These are the activations of a small neural network, seen along a few directions. Each row is one input.
In each table, some parts of the input vary, and every possible input appears once, in random order.
A made-up example of a description, with smaller parts first: one of 3 separate values, together with either a single point or one of 9 places along a line or (one of 6 places along a line, together with one of 8 places around a ring).
Shared parts are said once, and a part with two or three values counts as separate values.

Other details of the inputs vary at random and push rows far along three fixed directions, the same in every table; ignore that.

A family of inputs:
R1: [-2.276, -1.383, -0.068, -0.734, -4.316, -1.260, -4.205, -6.064, 1.953, 2.560, 4.123, -1.340, 0.309, -3.524]
R2: [0.624, 1.472, -0.881, -1.649, 0.840, 0.423, 3.125, 2.009, -1.958, -0.266, -2.468, 1.182, 0.945, 0.195]
R3: [-2.930, -2.846, -1.824, -5.440, -4.880, -2.073, -2.899, -1.764, 1.028, -0.077, -0.460, 0.770, 0.525, -2.342]
R4: [0.285, 0.546, -0.486, 0.759, 1.192, -0.066, 2.604, 2.280, -1.693, 1.855, -1.707, 1.465, 0.741, 0.542]
R5: [0.867, 1.447, 0.281, 3.591, 1.665, -0.023, 0.670, -0.519, -1.447, 2.629, 1.200, -0.242, 0.063, -0.131]
R6: [0.591, -2.781, -0.242, -5.960, 3.225, 1.926, 0.359, 4.724, 0.591, -7.881, -4.647, -0.946, -0.366, 2.928]
R7: [1.429, -0.596, -1.002, -2.904, 0.319, 0.137, 1.681, 4.445, -0.374, -4.094, -5.135, 0.520, 0.771, 1.560]
R8: [1.364, -1.417, 3.097, 8.449, 1.120, 1.205, -4.007, -3.225, 3.692, -4.284, 1.232, -5.526, 1.065, 3.972]
R9: [-1.453, -1.731, -1.681, -5.406, -4.937, -1.966, -3.093, -1.875, 0.639, 0.173, 1.804, 0.181, -0.771, -3.053]
R10: [-2.144, -2.057, -0.101, -0.372, -4.640, -1.637, -5.188, -5.295, 1.539, 2.718, 3.972, -1.849, 0.219, -2.957]
R11: [0.922, 0.255, 0.612, 1.107, 0.041, 0.470, 0.272, 1.243, 1.157, -1.818, -1.166, -0.763, 0.141, 1.943]
R12: [-0.508, -2.027, 2.710, 0.475, 3.757, 2.656, -1.632, -0.149, 2.316, -5.607, -0.618, -3.269, 0.461, 3.985]
R13: [0.745, 2.731, -1.098, -0.399, 1.539, 0.125, 4.330, 1.918, -3.298, 5.970, -0.123, 3.442, -0.117, -2.862]
R14: [0.253, 0.271, 1.025, 1.838, 0.767, 0.617, 0.579, 0.680, 0.993, -2.208, -2.401, -1.149, 1.327, 1.960]
R15: [-0.400, 1.417, 1.293, 4.959, 1.121, 0.243, 1.101, -0.821, -0.102, 3.884, 2.333, 0.396, 0.010, 0.664]
R16: [-1.647, -2.757, -2.243, -5.376, -4.662, -2.725, -3.351, -1.052, 0.491, 0.343, 0.805, 1.613, -1.285, -2.670]
R17: [0.309, 0.446, -0.913, 0.835, 1.240, -0.601, 2.005, 1.995, -2.296, 2.729, -1.377, 2.190, -0.133, -0.246]
R18: [0.711, 0.670, -0.895, -3.631, 0.056, -0.029, 2.491, 3.952, -0.159, -3.408, -4.436, 1.604, 0.358, 1.393]
R19: [0.342, 2.797, 0.903, 2.733, 1.188, 1.210, 2.488, -1.296, -0.671, 2.897, 2.400, 0.820, -0.111, -0.601]
R20: [1.007, -0.343, 3.138, 8.338, 0.800, 0.723, -3.200, -3.665, 3.303, -1.537, 3.004, -4.056, -0.062, 2.975]
R21: [-2.518, -2.546, -1.778, -6.286, -5.092, -2.232, -3.125, -1.469, 1.615, -1.672, -0.096, 0.790, 0.065, -1.795]
R22: [1.321, 1.578, -1.155, -1.572, 0.790, -0.200, 2.216, 2.483, -2.496, 0.158, -0.989, 1.702, -0.932, -0.287]
R23: [0.550, -3.107, 1.526, -0.769, 3.377, 2.104, -2.559, 1.056, 1.914, -7.169, -1.566, -3.297, -0.837, 3.999]
R24: [0.168, 2.416, -0.235, -0.357, 0.678, 0.279, 3.131, 0.908, -1.596, 1.616, -0.017, 1.613, -0.025, -0.209]
R25: [0.646, 3.083, -0.374, 1.554, 1.444, -0.115, 2.921, 0.325, -2.964, 6.110, 2.351, 3.259, -1.603, -2.977]
R26: [0.840, 1.894, 0.757, 5.744, 2.042, 0.381, 0.307, -2.181, -0.632, 3.985, 3.103, -0.718, -0.140, -0.962]
R27: [0.901, 2.567, -0.366, 0.475, 1.327, 0.425, 2.978, 1.358, -1.548, 2.395, 0.878, 1.608, -0.620, -1.501]
Description of these inputs: one of 3 separate values, together with either a single point or (one of 2 separate values, together with one of 4 places along a line).
The inputs of R2 and R10 match in every part but the choice among 3 separate values. If R3 is changed in the same way as R2 into R10, which row does it become? -> R4
A walk changes only the place on the line of 4. It starts at R11 and steps to R15. List the rest of the walk in order. -> R9, R27
Change only the choice among 2 separate values in R20. List by row number the other rows that result. -> R8
Change only the choice among 2 separate values in R27. List by row number the other rows that result. -> R13

A family of inputs:
R28: [-1.015, -1.449, -1.175, -3.340, -3.619, -1.754, -1.815, -0.138, 0.955, -0.693, -0.472, 0.752, -0.386, -0.734]
R29: [0.730, 2.590, 1.987, 4.561, 2.180, 1.765, 2.297, -0.749, -0.302, 1.543, 0.880, -0.946, 1.063, 0.983]
R30: [0.511, -1.804, 1.061, 2.345, -1.981, 0.186, -5.337, -3.667, 3.780, -5.724, 2.567, -4.495, -0.300, 2.015]
R31: [-0.343, -1.515, 0.101, -4.671, 3.518, 1.408, 2.492, 4.260, -1.112, -2.213, -3.076, 2.143, -1.342, 1.832]
R32: [0.554, -2.919, 0.864, 3.048, -2.176, -0.299, -5.586, -3.157, 3.395, -5.463, 1.677, -4.767, 1.158, 1.774]
R33: [-0.048, -2.282, 1.461, 2.843, -2.339, 0.005, -5.076, -3.803, 4.299, -4.730, 0.688, -4.882, 0.858, 1.707]
R34: [2.419, 0.736, -2.079, -2.568, 1.922, -0.014, 2.547, 4.134, -2.276, -3.616, -3.586, 0.889, -0.161, 0.711]
R35: [-0.566, -1.582, -1.000, -3.329, -3.629, -1.631, -2.474, -0.863, 0.612, 1.029, -0.149, 1.051, -0.511, -3.093]
R36: [-0.314, 2.023, 0.975, 5.729, 2.036, 0.639, 2.189, -0.599, -0.875, 2.714, 0.701, -0.468, 1.354, 1.319]
R37: [1.718, 2.247, 1.244, 5.450, 2.583, 1.751, 1.456, -0.290, -0.445, 1.773, 0.891, -0.666, -0.192, 0.426]
R38: [-2.023, -0.680, -0.959, -3.441, -3.468, -1.756, -1.092, -1.677, 0.576, 2.364, -0.099, 1.591, 0.436, -2.970]
R39: [1.936, -0.198, -1.939, -2.270, 1.017, -0.171, 2.444, 4.661, -1.131, -4.004, -4.744, 0.486, 1.169, 2.187]
R40: [2.148, 1.095, -1.299, -3.325, 1.305, 1.060, 2.820, 3.718, -0.947, -3.913, -3.480, 0.393, 0.273, 0.428]
R41: [0.574, 2.342, 1.032, 5.026, 2.494, 1.257, 2.387, -0.663, -1.430, 2.189, 1.515, -0.606, 1.021, 1.020]
R42: [2.287, 0.341, -1.038, -2.319, 0.626, -0.076, 2.058, 4.578, -0.768, -4.518, -3.713, 1.162, -0.399, 1.805]
R43: [-3.500, -1.825, 0.408, -3.010, 0.167, -0.920, -1.212, -1.852, -2.468, 9.156, 2.730, 3.341, -2.058, -3.667]
R44: [-3.477, -1.539, 0.663, -3.395, 0.249, -0.334, -1.208, -1.292, -0.961, 8.286, 1.909, 3.046, -1.787, -3.797]
R45: [-2.099, -0.769, -1.125, -3.303, -3.713, -1.794, -0.970, -0.929, 0.332, 1.412, 0.261, 1.625, -0.432, -1.614]
R46: [0.284, 3.249, 1.778, 5.134, 2.354, 1.085, 2.884, -0.611, -0.711, 3.071, 2.355, 0.381, 0.427, 1.122]
R47: [0.928, 2.723, 0.602, 4.952, 3.239, 0.886, 2.726, -0.290, -1.547, 2.528, 1.881, -0.501, 0.508, 0.427]
R48: [-0.705, -0.785, -1.559, -4.118, -2.767, -1.293, -1.529, -0.771, 1.022, -1.192, 1.265, 0.469, -0.698, -1.882]
What do these inputs look like to the network? -> one of 3 separate values, together with either a single point or one of 6 places around a ring
The inputs of R28 and R33 match in every part but the choice among 3 separate values. If R45 is changed in the same way as R28 into R33, which row does it become? -> R38
A walk changes only the place on the ring of 6. It starts at R34 and steps to R32. List the rest of the walk in order. -> R39, R36, R41, R47
